Each row below holds a small network's activations on one input, seen along a few directions.
Each table varies a few parts of the input and shows all the possible inputs, shuffled.
A made-up example of a description, with smaller parts first: one of 4 places along a line, together with either a single point or one of 9 places along a line or (one of 2 separate values, together with one of 5 places around a ring).
Shared parts are said once, and a part with two or three values counts as separate values.

Other details of the inputs vary at random and push rows far along three fixed directions, the same in every table; ignore that.

Table:
row 1: [-37 -20  25 -13 -22 -22  34  -7   5 -23 -29]
row 2: [-39 -22  18 -22 -20 -34  33   2  -9  -3 -22]
row 3: [-36 -15  20 -10   0 -36  34  -2  -3 -15 -20]
row 4: [-38  63 -74 -40  41  23 -34 -15 -57 -18  19]
row 5: [-37  15  16  -4 -13 -35  11   3  21  15 -19]
row 6: [-16   8  10  -2   3 -23  11  -5   9   4  -3]
row 7: [ 20 -56 -38 -72  63  41 -26 -27 -93 -32 -16]
row 8: [ 24 -34   5  10  -3  38  20  21 -27 -33  23]
row 9: [ 28 -36   8  16  -7  32  29  32 -35 -14  27]
row 10: [-21 -25  11 -22  10 -12  38   7 -32 -28 -14]
row 11: [-16  31 -37  28 -27  47  36  40 -61  -8  49]
row 12: [ 11 -16  19  24 -36  24  33  24   3 -14   5]
row 13: [ 16 -26  13  21 -35  25  26  12  -7  -9   5]
row 14: [ -4  38  27  42 -22 -26  -1   7  69  -1   8]
row 15: [ 21   4   5  51 -33  19 -13   9  33  23  21]
row 16: [ 17  65 -15   9  24 -14 -72 -30  63  38  -5]
row 17: [ 36 -35  -1  15 -23  39  16  15 -19 -12  13]
row 18: [ 56  20 -48  -6  63  24 -71 -25  -9  32  26]
row 19: [ -6 -42   9   0  -3 -12  15   2 -35  -7 -19]
row 20: [ 48  26 -41  37  31  27 -88 -28  33  47  21]
row 21: [ 77 -14 -46  15  45  61 -56 -10 -25   1  38]
row 22: [-17 -46 -17 -78  60 -19  -8 -36 -80 -24 -51]
row 23: [ -6  -7  17   2 -20  -3  41  23  -6 -10   0]
row 24: [  7 -21  20  34 -30  13  33  17   6 -21  16]
row 25: [-34 -12  21 -24 -17 -28  34  -3  -9   1 -26]
row 26: [  1  12  -4  -6   4   6   0   3  11 -14  -2]
row 27: [-76  -2  34 -42 -18 -47  29  -4  13 -26 -35]
row 28: [-51  63  14 -31  12 -66 -22 -28  66   0 -36]
row 29: [-11  12   6 -18  -7 -10   6  -2  20 -13  -5]
row 30: [ 29 -37   2  39  -8  30  16  11 -12 -24  19]
row 31: [ 29  -5 -32 -17  65   1 -48 -26 -30   4  -4]
row 32: [ 23  -3 -58 -62  85  21 -73 -53 -48  -3 -14]
row 33: [-17  46  31  13 -36 -21  11  18  55  33   7]
row 34: [-18  -8  10   4  -6 -22  -5  -8  12  -9 -22]
row 35: [-17 -34  10 -17  -2 -12  28  -6 -28  -5 -23]
row 36: [-56  32  31 -28  -8 -72  22  -7  35  -4 -37]
row 37: [ 39 -32   0  27 -20  33  25  22 -30   2  23]
row 38: [-13   0   8  -4  -2 -22  14  -1   6   3 -11]
row 39: [ 32 -21   6  13 -15  34  24  32 -25  -2  28]
row 40: [ 27   9   2  54 -30  10 -12  13  28  46  25]
row 41: [ 34  28   6  56 -17  26  -9  21  46   6  36]
row 42: [ -8  91  11  17 -18 -41 -26  -1  98  54  14]
row 43: [ 35 -35   3  15 -22  30  25  21 -28   6  14]
row 44: [-26  45 -41 -59  75 -26 -88 -56  18  21 -33]
row 45: [ 50  59  -9  53 -10  22 -42  10  57  63  35]
row 46: [-46  39   5 -60  22 -36 -13 -20  24 -13 -25]
row 47: [-28 -36  14 -29  -5 -11  27   8 -37  -9 -14]
row 48: [ 33 -39  -2  30 -15  37  18  14 -21 -22  14]
row 49: [ 23   0   4  58 -26   7  -9  12  27  39  20]
row 50: [-42 -23  21 -18 -25 -24  29   2   5 -22 -22]
Description of these inputs: one of 2 separate values, together with either a single point or (one of 4 places along a line, together with one of 6 places along a line).
The inputs of row 50 and row 2 match in every part but the choice among 2 separate values. If row 32 is changed in the same way as row 50 into row 2, which row does it become?
Answer: row 37
The inputs of row 6 and row 24 match in every part but the choice among 2 separate values. If row 10 is changed in the same way as row 6 into row 24, which row does it become?
Answer: row 41
Change only the choice among 2 separate values in row 46. List by row number the other rows that result.
Answer: row 39
Change only the place on the line of 6 in row 33. List by row number the other rows that result.
Answer: row 22, row 25, row 35, row 43, row 45

Table:
row 51: [-19 -62  10 -73  37 -24  17 -23 -50 -37 -47]
row 52: [ -9  -5 -71 -68  80  18 -49 -40 -91 -12 -15]
row 53: [-38  77 -15 -25  44 -44 -60 -39  63   7 -18]
row 54: [-69  66 -23 -46  20 -36 -27 -28  15   8 -16]
row 55: [-51 -53  27 -46  17 -52  27 -25 -22 -39 -58]
row 56: [-21  81  -5  -5   9 -25 -23   1  47  33  14]
row 57: [-45 -40  46  19 -59 -16  92  30  -3 -69 -12]
row 58: [-44  97 -20 -44  32 -37 -52 -28  52  29  -4]
row 59: [ 57  -5   7  72 -23  19 -26   6  47  22  22]
row 60: [-27  37 -23 -36  43 -19 -43 -34  20 -17 -18]
row 61: [ 97 -44 -46  15  48  88 -31   9 -71 -16  45]
row 62: [-48 -32  42  21 -68 -24  69  27  -4  -7 -14]
row 63: [-21 -97   3 -60  30  -6  22 -29 -76 -61 -56]
row 64: [-19  39  -2   6  -1  -9 -22 -12  47 -16   2]
row 65: [-16  50  18  75 -72  -1  36  41  48  22  39]
row 66: [ -6  37   8  -8   3 -32 -19  -9  35  44 -10]
row 67: [-34 -13  47   2 -55  -8  76  33  16 -51  -2]
row 68: [-25  58   0  16   1 -46 -37 -15  54  62  -5]
row 69: [ -8  33  12  -5  -4 -27 -12   0  38  43  -5]
row 70: [ 38 -72   0  36 -30  68  47  31 -56 -64  21]
row 71: [ -7  53   1 -15  13 -30 -39 -19  50  56  -9]
row 72: [ 54  26 -26  39  -2  49 -17  23  -4  26  53]
row 73: [-53   7  42  -1 -65 -17  84  41   7 -27  -1]
row 74: [ 93 -16 -51  10  49  84 -51   2 -42  -4  44]
row 75: [ 55 -66  20  30 -18  31  31  22 -21 -10  13]
row 76: [-16  22 -73 -70  86  14 -70 -51 -66   2 -16]
row 77: [  9  -9 -33 -39  35  31  -8  -1 -61 -12   8]
row 78: [-51 -51  13 -64  26 -44   8 -37 -24 -44 -60]
row 79: [ -9  38   5  -9   2 -27 -26 -12  40  44  -5]
row 80: [-20  89   9  -1   3 -39 -29 -12  93  22   5]
row 81: [ 47  42  11  64 -39  38  -2  32  62  12  49]
row 82: [ 76  21 -47  47  29  61 -69  -9   7   8  42]
row 83: [ -1 -29 -54 -64  77   6 -56 -50 -80  14 -31]
row 84: [ 44 -31  41  55 -41  12  32  32  25  10  20]
row 85: [-47 -21  43   0 -67 -12 103  48 -23 -44  -2]
row 86: [-81  -9  -5 -59   5 -29  43  -5 -54 -40 -33]
row 87: [ 14   1  49  65 -69  -9  51  48  40  36  25]
row 88: [ 71 -35 -66  28  37  86 -32  11 -98   4  49]
row 89: [-48  -7   3 -79  33 -33  19 -21 -27 -51 -41]
row 90: [  51 -102   15   45  -26   43   42   21  -49  -35    7]
row 91: [ 44 -56  10  30 -26  32  38  30 -41   9  20]
row 92: [ 52  -1 -22  60  -8  32 -31   8  -2  53  34]
row 93: [ 65  30   9  54 -13  24 -42   6  73  48  29]
row 94: [-57  57  -6 -36  21 -63 -38 -35  40  46 -34]
row 95: [-36 -74  34 -66   9 -36  54 -13 -49 -52 -57]
row 96: [-46  15  87  32 -88 -58  68  31 100  -1 -15]
row 97: [ 62  24 -37  54  10  35 -67  -5  10  69  34]
row 98: [ 46 -71  13  43 -25  37  20  17 -20 -20   8]
The inputs of row 92 and row 94 match in every part but one. If row 65 is changed in the same way as row 92 into row 94, which row does it become?
Answer: row 86
The inputs of row 74 and row 67 match in every part but one. If row 51 is changed in the same way as row 74 into row 67, which row does it become?
Answer: row 96
What is each input in this table made of?
Answer: one of 2 separate values, together with one of 4 places along a line, together with one of 6 places along a line
A walk changes only the place on the line of 4. It starts at row 83 and steps to row 71. List the rest of the walk in order.
Answer: row 93, row 63
Change only the place on the line of 6 in row 98. List by row number the other rows that result.
Answer: row 55, row 59, row 63, row 78, row 90
A walk changes only the place on the line of 4. It starts at row 57 and steps to row 80. List the rest of the walk in order.
Answer: row 72, row 65
